These are the activations of a small neural network, seen along a few directions. Each row is one input.
Each table varies a few parts of the input and shows all the possible inputs, shuffled.
A made-up example of a description, with smaller parts first: one of 4 places along a line, together with either a single point or one of 11 places around a ring or (one of 3 separate values, together with one of 5 places around a ring).
Shared parts are said once, and a part with two or three values counts as separate values.
In the rows, 128 means zero.

Other details of the inputs vary at random and push rows far along three fixed directions, the same in every table; ignore that.

Rows:
R1: [205 170 117 135  96 180 130 115 184 134 147]
R2: [153 150 131 115  96 143 105 118 150 160 134]
R3: [ 79  72 146 105 102  79  90 141 154 150  65]
R4: [176 122 178 127 181 115 186 173 152  82 120]
R5: [182 167 129 123 159 127 140 140 144 135 136]
R6: [133 130 134 159 137 130 174 110 106 133 142]
R7: [ 95 115 144 146 137 101 156 116  74 152 136]
R8: [137 120 104 169 135 164 122 130  98 126 171]
R9: [ 79 111 117 144 141  90 139 116  69 160 125]
R10: [ 25 115 104  86  99 104  95  78 109 130  89]
R11: [127 106 167  98  97 119 145 157 184 115  91]
R12: [ 93 144 106 102 110 148 126 100 150  86 115]
R13: [ 95 126 113 162 147 130 132 131  91 130 140]
R14: [157 118 151 136 140 139 173 152 133 102 132]
R15: [158 140 125 168 164 149 151 135 127 107 156]
R16: [ 99 139 109 152  51 186 127 113 154 135 134]
R17: [157 145 138 161 163 153 159 143 122 103 165]
R18: [153 133 133 146 197 113 156 159 120 101 145]
R19: [180 147 145 109 119 139 149 175 225  83 109]
R20: [109 130  96 171 140 143 108 124  94 132 156]
R21: [150 135 169 102 100 111 176 151 202 115  89]
R22: [112 128 105 142 166 114  99 128  84 155 146]
R23: [ 95 125 121 126 144 131 133  94  53  99 141]
R24: [125 124 127 168 156 138 148 125 104 121 140]
R25: [169 160 113 139 169 128 135 128 104 147 153]
R26: [167 125 150  87 114 101 102 137 185 158  91]
R27: [144 151 114 148 167 137 127 134 112 131 158]
R28: [156 143 137 146 172 136 137 132 109 130 160]
R29: [115 112 140 121  76 139 131 127 186 131  95]
R30: [186 146 116 162 158 165 139 127 126 123 170]
R31: [142 112 149 144 145 127 165 135 135 118 122]
R32: [134  92 153 104 108 111 125 162 180 117  82]
R33: [138 106 156  93 176  57 105 144  94 168 110]
R34: [ 63  88 114 130  61 108  97  97 108 181 103]
R35: [153 111 150 132 133 114 173 137 123 125 125]
R36: [117 126 102 151  75 170 113 126 156 122 126]
R37: [153 150 108 123  94 145  95 115 154 159 129]
R38: [151 119 130 150 163 137 141 151 102 110 160]
R39: [ 76 158  76 108  51 173 126  61 133 113 137]
R40: [ 74  86 168  92 109  70 105 153 158 142  63]
R41: [ 75 110 114 153 132  93 130 105  61 166 124]
R42: [129 140 127 159 161 139 142 137 112 120 156]
R43: [207 156 117 151 150 160 145 125 111 138 170]
R44: [ 96 104 140 101  95 102 122 147 174 133  77]
R45: [143 125 128 153 118 152 170 124  92 128 162]
R46: [155 149 128 148  91 185 155 141 186  98 135]
R47: [132 173  99 116 184 139 128  96 103  94 163]
R48: [123 124 149 118  70 153 142 139 188 120 105]
R49: [177 177 103 115 147 164 119  86  76 109 171]
R50: [107  85 153 122 182  60 110 148 110 142  99]
R51: [106 108 106 146  52 180 114 116 140 140 134]
R52: [141 152  94 100  83 182  76  92 132 103 149]
R53: [103 137 105 130  80 154  73 116 145 163 136]
R54: [ 77 110 117 152 161  98 121 136  76 140 120]
R55: [125 105 129 129  91 148 121 145 148 118 122]
R56: [ 68 113 118 110 135  88 119  82  25 130 125]
R57: [ 81 120 138  78 205  45 119 127 105  97  95]
R58: [162 130 149 117 191  85 131 155 143 122 114]
R59: [ 69 108 114 124 155 107 102 100  35 113 129]
R60: [ 70  93 119 119  87 116  66 130 117 158 119]
R61: [124 139 131 155 157 131 171 140 109 116 138]
R62: [169 131 170  85 214  75 154 155 124  53 113]
R63: [116 154 103 126  69 154  75 102 137 183 137]
R64: [134 111 166  93  85 107 153 148 178 124  95]
R65: [ 91 106 115 120 104 110  62 112 132 174 112]
R66: [170 162 161  24 176  68 135 130 202  94  73]
R67: [132 133 141 105  79 123 155 144 188 125  97]
R68: [163 140 104 158 136 177 120 126 101 129 183]
R69: [112 125 108 125  74 158  69 120 137 156 145]
R70: [135 115 172  89 185  45 114 147 100 163 104]
R71: [198 143 112 134  98 187 121 139 182 115 155]
R72: [114 136 104 177 122 166 148 114  99 127 154]
Each input here is: one of 6 places along a line, together with either one of 2 separate values or one of 10 places around a ring.
Q: The inputs of R11 and R69 match in every part but the place on the line of 6. If R23 is changed in the same way as R11 into R69, which row does it become?
A: R52
Q: The inputs of R68 and R45 match in every part but the place on the line of 6. If R27 is changed in the same way as R68 into R45, which row does it become?
A: R67
Q: Which other rows does R10 become when the choice among 2 separate values takes its other values? List them by row number.
A: R23
Q: Which other rows does R24 become when the place on the ring of 10 takes its other values? List them by row number.
A: R3, R4, R13, R32, R36, R40, R46, R54, R55
Q: Which other rows does R52 become when the choice among 2 separate values takes its other values? List them by row number.
A: R47
Q: Which other rows agree with R37 in the place on the line of 6? List them by row number.
A: R1, R2, R5, R25, R26, R33, R43, R49, R63, R66, R70

Rows:
R73: [142 150 120 159 136 165 182 113 103 101 161]
R74: [ 27  66 126 169 111  98 105 140  84 168 107]
R75: [156 140 122 158 139 172 168 122 101  92 168]
R76: [120 116 116 122  61 160 100 118 144 133 126]
R77: [146 143 117 161 142 173 169 123 105  86 166]
R78: [ 93 114 131  95 136  67  72 122 112 185  99]
R79: [ 99  94 166 167 176  82 187 162 105 138 110]
R80: [123 113 163 121 182  76 173 132  86 121 116]
R81: [160 153 136  86 102 136 128 132 208 106 102]
R82: [168 138 138 110  98 133 116 140 188 144 115]
R83: [ 81 137  70 157  88 181  87  89  90 135 164]
R84: [ 48 111 110 120 129  88  90  96  75 163 113]
R85: [153 117 154 129 206  77 125 155 100 139 128]
R86: [109 130  99  86  46 149  46 116 183 148 107]
R87: [132 116 162  59 149  69 106 157 192 107  66]
R88: [137 138 150 104 211  62 132 134  94 139 118]
R89: [148 133 135 102  92 150 139 145 206  83 102]
R90: [194 156 126 130 162 150 131 143 147 112 155]
R91: [176 141 120 165 150 166 146 133 108 119 172]
R92: [163 147 127 156 137 161 172 115  99 119 164]
R93: [ 70 136  76 161  73 174 108  81  84 148 155]
R94: [171 128 153 100  92 126 135 149 202 129 100]
Q: The inputs of R91 and R94 match in every part but one. If R89 is changed in the same way as R91 into R94, which row does it become?
A: R93
Q: Describe the family of inputs behind these rows.
A: one of 2 separate values, together with either a single point or one of 10 places around a ring
